These are the activations of a small network on made-up records, seen along a few directions, one row for each record.
Each row is followed by the record's values for the fields MESUT, FEN, FASU, NUDAK.
Not every record has every field; a missing one is written absent.
The largest differences between rows may come from other fields.
Random noise pushes rows far along 23 fixed directions. That doesn't count. These rows show it; they differ only by the noise:
-338	-193	393	102	-314	202	18	439	246	353	682	-483	146	-440	413	-21	-332	134	414	-116	-163	-416	157	159	-304	163	-187	241	580	-139	-190	-51	-361	194	-123
28	141	8	175	336	197	13	544	289	131	25	-20	195	220	109	-46	436	-44	-109	-120	-57	-250	1	-284	56	255	403	-237	209	-274	-105	568	-377	170	-128
-525	-3	257	-246	80	-122	58	304	-168	199	35	113	498	119	24	-468	-324	-29	101	-34	215	-121	-249	85	113	249	-103	371	234	104	52	476	-57	196	198
463	73	-121	28	90	-96	308	-284	-311	307	-271	-38	-194	164	96	-294	129	216	214	-129	585	348	-137	-166	8	65	128	-12	127	30	145	-352	-112	-21	93
360	-52	-12	-221	60	-23	88	34	21	-206	349	-112	2	-193	-224	-430	213	148	468	-153	106	69	-27	-59	156	277	-74	29	134	95	107	-76	-237	-51	17
-76	203	32	-319	-307	-532	-218	-368	142	91	64	182	539	-571	-391	392	-223	-359	366	-194	106	107	61	-252	126	153	-246	15	440	314	-84	274	-10	127	3
-199	130	-247	161	-302	62	28	-183	-8	-76	174	185	-163	-216	4	-147	143	-200	-154	292	41	-55	-282	136	-20	134	88	-21	100	-25	115	-95	251	-133	-269
-16	47	-17	153	62	44	118	-346	-165	420	-17	254	62	-251	-21	-255	86	12	-186	214	266	174	-22	325	247	115	292	219	-213	42	-188	-426	-194	198	-115
433	-284	269	-81	-237	483	532	-92	99	-201	47	-66	-148	83	-323	-290	141	244	-476	75	-64	6	386	106	310	130	-106	-294	-231	-297	-80	-45	-127	17	-293
68	-27	49	120	239	-81	36	-65	-353	-65	442	-459	-451	-10	23	223	39	173	26	20	-340	-26	392	-524	287	-84	197	-211	-277	359	18	-607	222	-165	237
-92	297	-182	102	-87	38	-338	64	-34	11	-12	374	63	-51	-141	55	-208	-490	12	109	-220	45	32	63	144	47	74	89	-120	-7	392	187	100	-140	76
-74	-108	-138	-196	36	15	-50	335	-38	-339	477	-173	-412	-287	-164	-23	123	-46	-141	166	-409	-165	73	-104	305	-85	-197	188	-12	356	-115	-134	-120	-7	-172
360	402	236	153	145	398	-155	577	-274	-26	215	-202	-131	-12	267	-199	-81	-362	133	-370	-170	-215	-166	156	-126	-175	-8	-70	-112	-341	196	-35	281	299	215
440	194	51	-227	-314	260	108	-47	-206	105	-424	23	14	351	0	-305	-445	62	117	-194	166	278	219	-186	-209	334	-227	-303	24	-504	451	269	205	-247	167
-188	-88	31	242	394	-308	181	-165	135	-226	-59	-305	-182	-196	-126	66	294	-297	415	-125	-39	102	-511	-114	190	188	186	89	228	28	177	-427	227	122	-19
621	237	-151	42	-395	-119	-332	-96	-21	-509	-316	87	12	315	-158	25	330	-71	381	-306	231	-183	-90	-68	-545	103	-18	-34	222	203	133	256	219	-425	-243
-375	128	98	480	109	-32	118	-430	-163	16	-247	16	99	-11	-212	201	78	-249	-62	92	-213	128	-83	67	19	111	-290	149	81	121	256	-127	112	24	-289
287	233	14	407	330	530	-91	-126	-10	-35	316	147	-108	-176	-310	38	66	-397	-414	-343	61	-89	-274	-48	137	-254	-287	-495	-100	94	484	-15	-193	184	125
-353	-536	-133	232	251	16	4	120	306	-259	-40	-186	-5	237	96	407	195	107	156	-85	-271	-305	-109	429	-276	-71	378	172	-177	620	20	-94	294	-204	29
213	-97	-253	-70	-211	-378	-131	-24	-40	-91	-73	226	70	32	54	109	205	19	443	49	329	60	-133	-134	110	17	-125	148	287	432	-320	47	131	-220	-37
62	335	-101	-173	-236	46	182	-173	-256	-5	99	28	285	195	29	51	-51	218	-69	168	-233	144	503	41	2	108	-108	-85	135	95	-159	101	192	-132	-228
101	-319	-70	-139	182	-503	275	-376	13	1	302	37	39	147	-234	-249	142	601	-29	292	241	211	91	-302	180	-284	-153	-116	59	-71	287	-323	-191	14	123
209	-270	-76	-223	454	-187	-464	485	183	-476	-58	329	-28	208	-223	-186	210	-147	-205	-63	268	-321	-541	-92	327	-160	-54	97	-45	179	-366	154	-32	194	184
468	-261	199	-9	34	324	18	155	-68	135	-470	230	138	651	84	-305	-138	390	-269	-131	389	25	163	-126	-7	67	-136	-371	-353	-326	-77	328	3	-158	246
-187	79	-252	-489	94	399	185	-206	43	291	-351	4	322	-134	-34	157	-493	-148	-38	-361	218	405	-3	286	-13	394	-300	-101	271	235	-364	344	43	180	37

368	-133	12	14	265	-131	117	410	-50	-187	-39	155	-55	467	157	174	159	317	-449	379	-359	-295	-20	-120	58	-375	-366	-110	212	-261	104	-235	160	333	-51 => (MESUT absent; FEN absent; FASU gonu; NUDAK absent)
-273	-30	162	57	384	237	309	-260	113	22	431	-385	102	-196	-495	346	22	-133	-132	-299	-342	-114	334	-160	139	157	152	-185	134	410	365	13	-370	234	44 => (MESUT keb; FEN baduf; FASU neka; NUDAK maf)
-538	177	-469	114	-210	73	-44	-23	239	50	556	135	-48	-106	47	159	147	-514	116	203	120	188	85	214	62	-439	332	-7	71	-226	43	466	124	21	-28 => (MESUT absent; FEN absent; FASU koru; NUDAK absent)
8	-598	-50	-202	482	-115	12	480	145	-167	-453	-108	-235	269	188	-154	90	459	-133	71	-110	-311	-570	-135	-315	285	-88	-58	-49	-157	200	-98	184	92	215 => (MESUT keb; FEN baduf; FASU gonu; NUDAK mobi)
80	439	-38	-293	-191	101	-207	-62	14	-324	313	-53	274	185	105	-347	-241	-82	195	-263	300	60	15	459	-164	-218	247	71	77	-35	-381	81	225	-144	7 => (MESUT lobil; FEN vanis; FASU dabob; NUDAK maf)
294	-42	50	138	190	1	-228	50	44	132	-3	100	-67	-34	228	194	6	10	-102	113	78	-94	39	204	117	-208	-18	189	152	-129	-535	-581	-197	310	-112 => (MESUT pur; FEN baduf; FASU gonu; NUDAK maf)
-389	12	-54	-96	164	196	-91	-183	504	-475	-135	-77	83	295	-168	79	-468	-84	-395	-243	-169	-30	-238	171	-180	-10	148	-301	7	62	281	148	117	-410	34 => (MESUT keb; FEN baduf; FASU dabob; NUDAK maf)
-211	-113	184	-51	-243	78	381	19	-90	72	-301	-158	-185	253	18	97	-313	-171	-184	1	-12	49	219	292	179	-150	388	434	-100	291	-31	-108	27	-80	-67 => (MESUT lobil; FEN gav; FASU dabob; NUDAK mobi)
-41	384	-104	59	126	-177	-149	-230	-293	-181	-40	-30	-151	19	-232	-116	214	-443	178	-64	307	121	-243	-48	97	3	12	417	325	149	-195	-129	-53	202	-189 => (MESUT absent; FEN absent; FASU koru; NUDAK absent)
111	-149	21	-59	-478	98	248	-34	352	-136	-137	-185	-280	66	191	340	-492	-55	76	-182	39	206	60	-106	93	-228	-264	-233	372	19	85	-39	1	-497	-27 => (MESUT keb; FEN gav; FASU dabob; NUDAK mobi)
-38	-359	203	194	287	220	141	-371	-289	184	138	-2	31	-238	-302	-84	69	81	-102	-154	131	61	-40	60	235	82	-38	-177	-690	527	128	-210	96	49	385 => (MESUT keb; FEN lefi; FASU dabob; NUDAK mobi)
-460	339	516	45	14	-46	105	198	-397	166	-331	-312	221	-182	145	-87	-188	-58	80	-272	-406	128	85	-140	-21	74	-289	120	-469	4	74	419	165	-19	10 => (MESUT absent; FEN absent; FASU gonu; NUDAK absent)
-384	246	-290	231	-85	322	-480	-146	-74	184	158	-46	-138	-278	216	364	-144	-217	81	19	-189	-128	164	-64	-231	405	80	-57	25	225	-231	-41	56	-260	-92 => (MESUT keb; FEN baduf; FASU fekor; NUDAK maf)
-120	234	3	-104	115	-431	-428	25	-187	47	-203	357	-14	75	-83	-171	-159	-213	-368	158	89	-127	-218	246	-38	-351	464	506	-272	122	224	-198	-74	136	109 => (MESUT absent; FEN absent; FASU koru; NUDAK absent)
-417	-228	119	625	35	30	-472	-84	-78	212	-115	244	-114	148	205	-3	-47	-65	-80	283	177	-304	-145	-259	200	468	413	128	-170	310	-261	-295	-115	-453	104 => (MESUT lobil; FEN lefi; FASU neka; NUDAK mobi)
77	-100	125	46	-114	-406	-6	-234	-84	-38	32	95	441	-340	-254	-60	591	190	345	41	95	-137	-198	-129	-287	305	-339	-36	112	136	-23	253	105	173	-215 => (MESUT lobil; FEN vanis; FASU dabob; NUDAK maf)
-51	133	-196	57	147	-247	-584	86	58	-253	-6	287	-96	86	-262	81	153	-277	-192	215	-39	-34	-103	-337	-96	-333	-443	-93	-44	-606	88	299	110	195	-37 => (MESUT absent; FEN absent; FASU neka; NUDAK absent)
-175	-414	136	458	117	28	-111	65	301	-240	-88	190	-206	354	-15	-82	87	-129	-131	62	219	-67	-323	-442	392	-43	193	-475	-403	-229	211	182	252	-468	324 => (MESUT absent; FEN absent; FASU dabob; NUDAK absent)
19	-163	130	180	-519	94	-22	121	-88	-18	89	47	-47	47	38	-177	150	199	-3	82	147	-236	62	-70	-283	-75	-278	38	-64	41	63	385	-90	-271	-160 => (MESUT absent; FEN absent; FASU dabob; NUDAK absent)
453	-93	-254	-277	-357	-154	263	16	74	241	194	-8	-154	-534	34	-209	358	331	37	218	70	-141	-196	-97	-456	232	55	-271	195	-369	317	-147	111	301	-122 => (MESUT lobil; FEN vekil; FASU rufub; NUDAK mobi)
102	-144	-245	207	67	107	-81	282	-2	-135	103	54	-356	106	160	73	215	-98	74	158	-50	-53	-155	-8	142	-52	-82	50	102	194	-65	-118	75	-149	-56 => (MESUT absent; FEN absent; FASU dabob; NUDAK absent)
-208	235	-382	112	425	-35	-9	-140	-155	-56	48	-40	-139	150	-16	-147	427	-195	87	119	242	247	-120	367	143	-211	473	506	-65	102	-496	-264	-47	255	-173 => (MESUT absent; FEN absent; FASU rufub; NUDAK absent)
210	269	326	320	231	-26	-138	601	96	-100	139	56	162	-116	161	-132	-73	-346	477	-248	-417	-114	-261	11	370	-16	97	104	-20	-17	428	-31	-136	-93	249 => (MESUT absent; FEN absent; FASU rufub; NUDAK absent)
-89	-7	-64	-167	-40	106	158	-27	364	-183	-264	19	202	-8	71	-2	-153	206	-17	-30	-355	188	-2	329	-43	216	-55	-43	14	89	57	91	-120	-393	-235 => (MESUT lobil; FEN baduf; FASU dabob; NUDAK mobi)
-161	-157	64	211	-214	-5	-368	-239	19	-251	162	-27	-42	11	16	-52	-127	226	119	47	28	-138	-45	66	-370	-29	-548	77	76	157	35	-146	-26	-416	-190 => (MESUT absent; FEN absent; FASU dabob; NUDAK absent)
-211	-78	-111	-151	0	-346	88	472	87	-391	145	-82	-231	-19	-243	93	704	-108	-141	277	-483	-355	97	-478	281	193	535	58	-70	232	108	445	13	-84	-245 => (MESUT absent; FEN absent; FASU neka; NUDAK absent)
-177	169	-27	335	-52	-93	37	-225	-331	-39	208	-121	32	425	-179	523	224	-295	286	62	-65	223	732	-232	174	-631	-140	65	-169	-65	-147	293	324	99	29 => (MESUT lobil; FEN baduf; FASU neka; NUDAK maf)
-257	-469	-260	-17	-79	184	48	-93	287	-92	158	108	-69	180	-209	327	-45	-59	-112	227	4	-100	325	111	150	6	122	47	31	206	-95	122	-3	-62	7 => (MESUT absent; FEN absent; FASU gonu; NUDAK absent)
-140	-106	-225	110	39	-23	332	219	-269	327	222	-8	-169	-265	225	-299	530	183	233	412	-40	136	-95	-203	124	236	-94	-43	-120	-302	51	130	108	186	-43 => (MESUT keb; FEN vanis; FASU gonu; NUDAK maf)
101	173	151	-322	167	-295	279	273	42	-220	-134	-27	144	109	-82	44	173	-8	-526	-119	-68	-213	-261	-192	191	-222	266	-146	150	205	-105	189	36	275	-32 => (MESUT lobil; FEN vanis; FASU neka; NUDAK mobi)
280	133	50	-254	111	-309	13	-182	-35	-98	-651	376	294	41	-230	-142	-11	-203	-98	27	109	198	-280	329	141	83	134	178	-141	-196	-30	-134	288	287	-16 => (MESUT pur; FEN vanis; FASU rufub; NUDAK maf)
-21	-174	260	103	-382	72	101	275	331	-215	466	-244	-65	-150	67	132	17	-86	39	20	-190	-351	85	-92	28	-79	73	-173	256	-214	-164	47	40	-2	-114 => (MESUT keb; FEN vanis; FASU neka; NUDAK maf)
157	52	175	112	7	35	66	-136	-118	-236	123	231	157	19	-419	-118	76	-369	198	-35	14	171	68	285	394	-312	-290	256	-166	5	185	42	-48	161	42 => (MESUT lobil; FEN baduf; FASU neka; NUDAK mobi)

Here are new rows. What are their fields?
-161	204	94	-227	506	143	52	161	-133	-375	44	-262	209	409	-253	-9	15	248	-450	-77	-577	-218	246	-7	-213	7	-199	-62	-43	66	127	195	69	230	-112 => (MESUT absent; FEN absent; FASU rufub; NUDAK absent)
-399	-291	93	124	367	2	446	306	294	-55	-534	-109	256	737	122	-201	177	295	246	115	-446	90	196	185	5	544	722	135	-264	-198	520	370	71	-411	-14 => (MESUT absent; FEN absent; FASU dabob; NUDAK absent)
-125	-137	-152	-66	-260	-235	348	247	28	515	39	139	-11	-175	96	135	143	7	-244	256	13	-121	-43	18	-226	-355	270	42	17	-150	542	332	4	364	63 => (MESUT absent; FEN absent; FASU dabob; NUDAK absent)
-242	149	492	268	-70	20	133	59	-293	-29	-372	-181	-139	-35	5	115	-146	-460	-96	-192	-38	-149	-238	-144	217	115	-253	249	157	141	-9	-51	177	122	-159 => (MESUT absent; FEN absent; FASU gonu; NUDAK absent)
109	-352	-125	-481	-55	-29	-345	48	295	-12	351	-23	-185	-266	-101	-265	-201	304	-139	109	234	-268	-57	-504	-126	480	203	-450	24	-333	-76	-79	-18	-30	309 => (MESUT absent; FEN absent; FASU dabob; NUDAK absent)
220	0	-174	-74	-288	-98	-146	-615	-135	5	-59	248	122	-25	-145	48	-58	123	34	-105	539	122	-92	98	-319	-209	-215	-173	-84	252	22	-40	237	-157	117 => (MESUT lobil; FEN baduf; FASU dabob; NUDAK mobi)
59	367	47	-500	-324	-226	151	-356	101	-114	-230	41	228	-2	-130	-163	-493	-105	27	-239	318	494	141	189	255	-197	128	153	143	74	-243	41	-173	-231	-51 => (MESUT lobil; FEN vanis; FASU neka; NUDAK mobi)
189	202	-228	-674	304	369	69	201	-78	-229	71	-330	-260	308	-71	-452	-349	236	-288	-323	164	247	62	-13	-175	-158	-212	-111	69	-152	-6	195	-292	44	118 => (MESUT lobil; FEN vanis; FASU dabob; NUDAK maf)
82	373	-50	-37	276	257	-506	84	179	-518	30	-333	-306	104	-199	-125	-116	-294	-64	-468	41	-90	-216	-179	-369	-92	-263	-121	219	-325	54	90	-177	-1	-120 => (MESUT absent; FEN absent; FASU rufub; NUDAK absent)
-769	-80	55	191	10	220	38	-200	-184	342	123	-38	-151	-106	43	-231	-220	-155	-65	207	256	235	104	-86	342	141	-39	182	-260	-169	-255	88	-79	-21	49 => (MESUT absent; FEN absent; FASU gonu; NUDAK absent)
317	232	-392	-144	38	366	57	360	197	110	268	-350	-337	46	47	543	5	-258	-97	-124	-402	-8	629	20	-80	-183	499	-16	255	81	-101	-5	-296	185	-123 => (MESUT lobil; FEN vanis; FASU dabob; NUDAK mobi)
-342	-475	-148	-160	-339	109	396	-124	307	-39	379	-12	-203	-60	-226	52	-19	13	-323	360	31	-172	161	100	139	19	468	-50	26	-46	95	-7	48	46	-8 => (MESUT absent; FEN absent; FASU neka; NUDAK absent)
387	-344	148	271	-21	309	-196	218	-8	-273	223	22	-85	235	-130	151	370	194	-189	188	-197	-472	263	-86	-187	-71	-481	-163	-7	-268	-195	21	21	216	-173 => (MESUT absent; FEN absent; FASU dabob; NUDAK absent)
193	95	-33	251	219	356	252	-78	-235	152	323	58	102	204	174	-41	-23	225	-157	151	-196	-117	41	124	-37	106	-115	-315	152	-33	352	-391	245	124	91 => (MESUT absent; FEN absent; FASU rufub; NUDAK absent)
-338	-12	-281	-52	55	128	99	-7	-78	209	-438	121	26	47	5	213	-97	-363	37	162	-110	414	120	273	155	104	-12	186	-225	-159	-262	241	404	174	-29 => (MESUT absent; FEN absent; FASU rufub; NUDAK absent)
-55	234	324	56	-85	214	259	157	-350	-23	-431	-172	-132	390	104	69	-24	-542	-240	-168	241	149	88	99	350	-328	193	141	-251	-290	-681	211	543	331	-32 => (MESUT lobil; FEN baduf; FASU dabob; NUDAK mobi)
